A small network was shown many inputs. Here are its activations along a few directions, one row for each input.
In each table, some parts of the input vary, and every possible input appears once, in random order.
Descriptions start from the smaller parts, as in this example, which fits no table here: one of 5 places around a ring, together with either a single point or one of 9 places along a line or (one of 2 separate values, together with one of 6 places along a line).
Shared parts are said once, and a part with two or three values counts as separate values.

Other details of the inputs vary at random and push rows far along two fixed directions, the same in every table; ignore that.

Rows:
row 1: [-11  -1 -37  -5  27  10 -42  20  -8 -13   5  -8 -30]
row 2: [-12   2  -8  -8  17 -18 -17  15 -18 -34  15 -23  -1]
row 3: [-31 -34 -32  15  39   5 -38  16 -19  -8 -11 -41  -5]
row 4: [  9  11  10   2 -29  14  24  -7  14  -4 -21   9  -1]
row 5: [ -2   7   5 -15  51 -30 -77  34 -11 -46 -24 -22  30]
row 6: [-19 -24  -4  15  -2  20  24  -8  28  11   6 -22  26]
row 7: [  9  12  47 -22 -33 -19  62  -8 -12  -6  31 -26  26]
row 8: [ 10  -5 -34   3  42  14 -63  23  22   1 -18  20  -6]
row 9: [  2  -8 -42   6   4   0 -15   4  15  30  28  24 -26]
row 10: [ -7   6   9   1  -5  -5  14  -8 -15  -8  -9   4 -19]
row 11: [-33 -22  17  17 -12  -8  42 -23 -18   5 -11 -27  10]
row 12: [ 11  16  26  11 -43   4  53 -21  10   1   2  17  20]
row 13: [ -4   5 -17   3   4  17  -4  -6  -5  11 -17  16 -39]
row 14: [ 11  11  13  10 -23   4  16  -8  12   3 -17  20   7]
row 15: [ 14   1  23 -16 -20  -8  27  -4  -1  23  26   5   9]
row 16: [ 11   8  10   9 -26   5   5 -11  15  11 -13  26   4]
row 17: [-15   6  21 -16   4 -52   4  15 -30 -49  26 -34  31]
row 18: [-12   6   6  -9  16 -31 -16  13 -34 -48  19 -32  19]
row 19: [ 21 -10 -13 -11  -2  13 -12   0  11  46  11  25 -24]
row 20: [ 16   4 -16  15  -9  32  -5  -2  23  13 -32  29 -24]
row 21: [ 13   3   5 -17  26   0 -30  10 -29 -11  -9 -15   2]
row 22: [-15   8  31 -11  12 -44 -20   2 -43 -36 -17 -14  12]
row 23: [-12   5  14  -5 -24 -33  30  -4  -4 -11  49  -7  17]
row 24: [ 12  11  16   5 -18 -11  -2  -6   8   2 -19  17  13]
row 25: [  0 -42 -38  13  14  51  -7  -5  12  60 -13  -4 -29]
row 26: [  2  10   0 -10  31  -2 -39  18   1 -36 -13 -19  16]
row 27: [ -7   9  26  -3 -20 -34  25 -18 -12   2   8   9   3]
row 28: [12  5 -7  3 -3 13 17 -7 32  1 23 13 12]
row 29: [ 17   1 -12 -15   8  28  -8  11  -1  23  -4   3 -25]
row 30: [ 18   2  10  -9 -18   7  31  -8   6  32  25  10  -5]
row 31: [ -7  11  27   0 -26 -26  42 -20 -13  -1  11   8   1]
row 32: [  0  11 -12  -7  30  15 -37  24  12 -23 -12  -7   4]
row 33: [ -7 -30 -21  36 -20  48  26 -22  31  44 -29  13  -9]
row 34: [  5   7   4  -3   6  -2  -4   5  20 -10  13   2  21]
row 35: [  3  -1 -24  14   4  19  -5 -16   0  23  -9  32 -40]
Description of these inputs: one of 5 separate values, together with either a single point or one of 6 places along a line.
The inputs of row 10 and row 2 match in every part but the choice among 5 separate values. If row 11 is changed in the same way as row 10 into row 2, which row does it become?
> row 3
Which other rows agree with row 20 in the choice among 5 separate values? List them by row number.
> row 4, row 12, row 14, row 16, row 24, row 33
A walk changes only the place on the line of 6. It starts at row 27 and steps to row 22. List the rest of the walk in order.
> row 31, row 35, row 10, row 13

Rows:
row 36: [  6  18  34  -3 -37   1  36 -10  10  -4  -7  -7  21]
row 37: [ 12  -4   2   2 -39   4  53 -19  18  45  50  17   4]
row 38: [ -7  14  28 -24  38 -39 -37  20 -60 -58  -7 -48  22]
row 39: [-19  -5  16   8 -26  -1  59 -19  26  15  40   3  16]
row 40: [  3  -5  -5  12 -61  22  50 -36  28  31   7  44 -19]
row 41: [  1   2   3  -4 -18  -5  39 -16  33  19  35  21   3]
row 42: [ 18  -1 -54   0  43  37 -58  17  -1  22  -8  37 -53]
row 43: [-10 -12  -8 -12  38   3 -53  28 -21 -26 -21 -41   1]
row 44: [ -6  -1  11 -21   6 -12  -4   9 -21 -15   4 -42  12]
row 45: [  5  -4 -38  35 -44  47  40 -28  44  74  -7  62 -49]
row 46: [ -5  23  44  -6 -54 -50  68 -12   0 -20  53  -4  29]
row 47: [  0  -2 -32   4  14  -6 -34   9   6  -7  -4  14 -23]
row 48: [ -3  15  40  -2 -24 -12  35 -22   8   1  -8   6  20]
row 49: [  5   0  54   5 -23 -32  44  -5 -20 -17 -12 -27  45]
row 50: [  2 -19 -61  18  19  61 -33  13  40  39  -5  22 -43]
row 51: [-20  12  19   6 -48 -34  74 -16  12 -12  44  -5  31]
row 52: [ 15  14   4  19 -40  30  56 -36  28  34   6  38 -15]
row 53: [ 11  12  14 -17 -41   2  58  -2  17  21  47   9   6]
row 54: [ 10   6 -14   5  -9  11  29 -14  22  11  31  22 -13]
row 55: [-15  -6  20   3  16 -24 -16  13 -21 -38   4 -41  42]
row 56: [  6   6  -7 -13  10  -4 -18  17   8 -19   3 -12   5]
row 57: [ 26  -9 -52  12  37  27 -72  21  20  28  -6  36 -37]
row 58: [ -8   1  -6  -7   6 -20 -22  10 -24  -7   3  -8 -13]
row 59: [ -3   2  17  -6 -28  -8  66 -26  -7   8  41 -14   7]
row 60: [  1  29  55 -15 -23 -46  51  -5 -18 -44  44 -23  40]
row 61: [ -1  -4 -15   9  20  26 -25  -4  13  25 -43  23 -21]
row 62: [ -2   8  36   2   5 -23 -14   5 -29 -29 -35 -30  41]
row 63: [  0  10  11 -16  37 -27 -47  22 -12 -29  -5  -9   6]
row 64: [ 17 -25 -47  18 -29  47  39 -28  43  87  39  42 -35]
row 65: [ 28 -18 -69   9  34  47 -66  18  19  55  -5  52 -52]
row 66: [ 19 -16 -43  13  33  48 -54  23  13  27 -62  17 -46]
row 67: [ -8  -2   0 -20  49 -18 -60  22 -29 -15 -16 -18  -5]
row 68: [ -3  12  50 -10 -29 -16  38 -23 -23 -42  -2 -14  34]
row 69: [  4  -2   6 -16  20  10 -59  16 -18 -38 -52 -17   5]
row 70: [-16  13  19 -19  28 -33 -31  31 -24 -67 -12 -54  46]
row 71: [-20  -9   9   5 -28 -17  37 -11  -8  -1  26 -15   4]
row 72: [  7  -2  -5  -6  34 -21 -54  20 -13 -31  -9 -17  19]
row 73: [ -9 -14 -33   0  24  -1 -45   8 -21   5 -14  -8 -31]
row 74: [ -5   6 -10 -16  33 -25 -63  30 -38 -30 -16  -8 -12]
row 75: [-21  -3   5  17 -42  -6  60 -18  17   9  39   2   6]
row 76: [  7   6  -1   8 -27  28  32 -10  24  29 -16  12  -5]
row 77: [ -8   4  51 -14 -42 -15  54 -30   3 -12   6   3  34]
row 78: [ -2   7 -13  13 -25  12  62 -21  30  14  41  20   3]
row 79: [-10   1  48 -11  31 -40 -19  16 -39 -46 -51 -40  29]
row 80: [ -7  13  12   4  10 -19 -45   7 -27 -33 -50 -11   1]
row 81: [  6 -27 -73  20  41  63 -48   3  15  42 -13  32 -65]
row 82: [ 23  -2 -57   0  39  39 -76  32  25  21 -16  27 -49]
row 83: [-18 -17  -2 -10  48 -10 -53  17 -23 -21 -20 -28   0]
row 84: [ -1  10  29 -19 -28 -20  56 -12   8  15  46  12  15]
row 85: [ 10 -14 -47  23 -12  33  17 -10  49  48  26  40 -12]
row 86: [ -6  -4   9   8  17 -21 -30  16 -32 -26 -54 -16  -5]
row 87: [ -3  12  12   4  31  -1 -35   9 -33 -31 -52 -17   5]
row 88: [ 15  -8 -21  21  25  30 -18   3  -2  14 -44  19 -35]
row 89: [ -3  -8 -40  14  -6  29  25 -15  54  47  24  43 -21]
row 90: [ 10 -11  -1   0  11  12 -47   0 -11 -13 -38   6   8]
row 91: [ 23  -4 -17  24 -29  39  17 -24  37  54  -6  45 -17]
row 92: [-14  -6  50  -7 -27 -38  50  -9 -21 -23  36 -45  56]
row 93: [-14  -9   4 -19  39 -20 -39   9 -29 -16 -12 -33   3]
row 94: [-23   5  24  -4  38 -26 -30  19 -43 -69 -10 -51  31]
row 95: [  0  12  37 -21 -37 -19  58  -2  -3   0  43 -24  25]
What do these inputs look like to the network?
> one of 5 separate values, together with either one of 4 places along a line or one of 8 places around a ring
The inputs of row 70 and row 89 match in every part but the choice among 5 separate values. If row 56 is changed in the same way as row 70 into row 89, which row does it become?
> row 41
The inputs of row 51 and row 85 match in every part but the choice among 5 separate values. If row 73 is changed in the same way as row 51 into row 85, which row does it become?
> row 64
Which other rows agree with row 59 in the choice among 5 separate values? List them by row number.
> row 38, row 42, row 52, row 54, row 60, row 68, row 78, row 81, row 87, row 88, row 94
Which other rows does row 43 become when the choice among 5 separate values takes its other values? List them by row number.
> row 71, row 81, row 83, row 92

Rows:
row 96: [ 13  11  32 -17  20 -27 -54   3 -30 -41 -39 -11  29]
row 97: [-15 -26   1  -2  35   2 -43   0 -37  -3 -17 -26   7]
row 98: [-19  13  16 -30  42 -28 -25  21 -26 -55  -5 -34  14]
row 99: [  3  -6 -24 -14  41  -8 -67   9 -19  -6   5  -7  -1]
row 100: [ -8   4  33 -28  30 -58 -52  19 -43 -63  12 -45  49]
row 101: [ 16  12   5  20 -40   6  57 -41  25  41   4  43 -24]
row 102: [  5  -2  31  13 -40  20  81 -24   1   2  34 -24  24]
row 103: [  3  -4 -31 -20  17  25 -37   2  11  27   7  16 -37]
row 104: [  5  20  26 -15 -35  -4  72  -3  12  10  51 -17  14]
row 105: [ -9 -16 -36  33  13  40 -20 -12  -7   6 -20  10 -41]
row 106: [ 14  11  24 -14  37   0 -35  28 -29  -8 -37 -13  -9]
row 107: [-15  -3  56  -8 -32 -34  46  -8 -54 -60   6 -60  47]
row 108: [-28  10  36   2  12 -35 -26   7 -40 -82 -40 -57  33]
row 109: [-10  14   9  11 -37 -31  63 -24   5   5  56   2  14]
row 110: [ -5  10   7   0  32  -8 -43  14 -31  -8 -47   8 -36]
row 111: [ 16 -10 -11  -4  43  -5 -62  42   2 -15   0 -11  -8]
row 112: [  9  14  -1  -1   0  -5 -56  27 -22 -30 -38   9  10]
row 113: [  1   6   0 -13 -52  -1  65  -8  12  23  42   5 -12]
row 114: [  9   4  26 -13 -29  -8  37   0 -15  17  -7  11 -14]
row 115: [  2   2   8 -10  27   9  -1   3  -4  10 -24  25 -25]
row 116: [ 17  16   0  26 -47   7  51 -36  32  30   6  51 -15]
row 117: [  7  19  31  -3 -49   0  27 -17  14   7  20  31  29]
row 118: [  0 -19 -54  20  19  61 -17  -9  43  19 -29  34 -37]
row 119: [-24  -8  25  24 -38 -14  79 -32 -12  13  30 -14  16]
row 120: [-22   3  12  18 -44  -9  53 -20  30  17   2   0   8]
row 121: [-37  -1  37  11 -15 -45  30  -6 -18 -14  -5 -39  35]
row 122: [  6  16  19  -4 -30  -7  68  -8   7  17  58 -10  22]
row 123: [  3 -12 -44   4  54   8 -57  18  12  -8   0  20 -16]
row 124: [ 13   6 -46  20  12  51 -31   3  40  29 -20  73 -29]
row 125: [-20   7  69 -20 -33 -34  34 -17 -22 -57   4 -52  63]
row 126: [-17 -24  -4   0  13   4 -27  -2   3  28 -16  -9   5]
row 127: [  1   2 -21  22 -26  -5  32 -16  27  24  45  29 -14]
row 128: [-13 -13   9  10   3  18  33 -18  -7 -20   4 -10   9]
row 129: [ 17  26  19   4  -2   4 -25  23  -4 -20 -14   4  28]
row 130: [  0   8 -12 -28   7  15 -27   2   6   1   7   2 -17]
row 131: [  7  -7 -47  -1   6  15 -22  11  -4  26   8  16 -33]
row 132: [ 39   8 -19  14  15  30 -32   6  19  18 -31  27 -14]
row 133: [ -1  29  22  20 -53  -9  41 -18  14  -1  13  35  13]
row 134: [ -3   8  51 -33  26 -28 -36  12 -48 -27 -31 -22   9]
row 135: [  7  15  24  -8  -1 -33  25   7 -17 -22  41 -36  43]
row 136: [ 22   6  -1  -2   5 -12 -41  12 -21 -24 -45   4   3]
row 137: [ -1 -28 -21  21 -42  27  63 -23   8  56  25  15 -16]
row 138: [ 12 -24 -41  -2  24   1 -65  35   2   2  -6  14 -34]
row 139: [ -8   2 -46  13  35   8 -52  11  -9  10  -7  14 -41]
row 140: [ 29  -5 -24   3   3  15 -26  -2  -1  24 -40  28 -34]
row 141: [  5 -17 -51  23  10  17 -32   6  38  36  13  49 -60]
row 142: [  5 -10 -26  13   8  35 -18  14  37  32 -27   0 -10]
row 143: [ -2   8 -38 -12  24  33 -14   6  28   5   1  23 -35]
row 144: [-19  32  32 -14 -30 -32  43  -6  -8 -35  25 -23  10]
row 145: [-22  -6  29 -19  15 -27 -42  11 -15 -33 -37 -45  37]
row 146: [  4 -19  -8 -17  36 -12 -75  23  -2 -12   3   2 -10]
row 147: [ 14 -12 -56   5  13  10 -34  12   0  22   8  16 -28]
row 148: [-22 -23  -4   6  49   0 -23   6 -30 -19 -22 -24   9]
row 149: [  0  -7   4   9 -66  17  69 -23  23  10  12   2   5]
row 150: [  6  16  24  -9  36 -27 -36   9 -21 -56 -44  -7  29]
row 151: [ 31 -11 -33   3  12  41 -35 -22  24  56 -29  53 -45]
row 152: [-15 -10  -7  11 -23  19  51 -17  54  32   2  18   4]
row 153: [-14  -2  42   1  -9 -25  35   7  -8  -4   4 -49  50]
row 154: [-18  -8  44 -16  23 -22 -33  -1 -62 -68 -19 -62  40]
row 155: [  7  28  27 -20 -31   0  58   1  13  -8  40 -20  17]
row 156: [  5   1  11  -4 -43 -31  47  -3   1  -4  50  -4  24]
row 157: [-27 -16   5   4  26 -12  -3   5   0  -3 -20 -19  21]
row 158: [ 18 -13 -46  23   6  68 -17   0  41  32 -22  18 -33]
row 159: [ -2  -2 -15 -14  18   3 -30   0 -10  12  18   3  -7]
row 160: [ 25  -7 -38  11  30  39 -20 -15  29  38 -36  54 -44]
row 161: [ -4  -3 -41   0  33  20 -15   3  12  18  13  24 -24]
row 162: [-10  21  28 -40   9 -43 -29  33 -51 -75 -14 -59  25]
row 163: [ -2   4  -5   3 -19  -6  67 -23  27  18  60  19  15]
row 164: [ 32   8   3  -2  38   6 -47  13 -13  -6 -47  -5  -5]
row 165: [ -5  -8  10  -6   6 -22  16   7  20 -16  34   8   9]
row 166: [ -9 -24 -14  14 -37  10  41  -8  21  54   4   7  -4]
row 167: [-12  17   5   2 -42  -7  65 -20  17  19  43  10 -18]
row 168: [-14  -9   3  -3 -11 -13 -13  16  -2 -11 -34 -27  15]
row 169: [  3 -14   8  20 -29  23  75 -21  10  44  37  -7  12]
row 170: [ 22  -5 -39  10  22  22 -29  18  22  23  20  15 -14]
The inputs of row 148 and row 169 match in every part but one. If row 160 is changed in the same way as row 148 into row 169, which row does it become?
> row 164
The inputs of row 104 and row 98 match in every part but one. If row 102 is changed in the same way as row 104 into row 98, which row does it become?
> row 128
What do these inputs look like to the network?
> one of 5 separate values, together with either one of 4 places along a line or one of 5 places around a ring or one of 6 places along a line
Which other rows does row 161 become when the place on the line of 6 takes its other values? List them by row number.
> row 98, row 123, row 143, row 163, row 165
A walk changes only the place on the line of 6. It starts at row 111 and steps to row 170. List the rest of the walk in order.
> row 135, row 122, row 104, row 155
Which other rows does row 129 become when the place on the line of 4 takes its other values? List them by row number.
> row 106, row 132, row 164
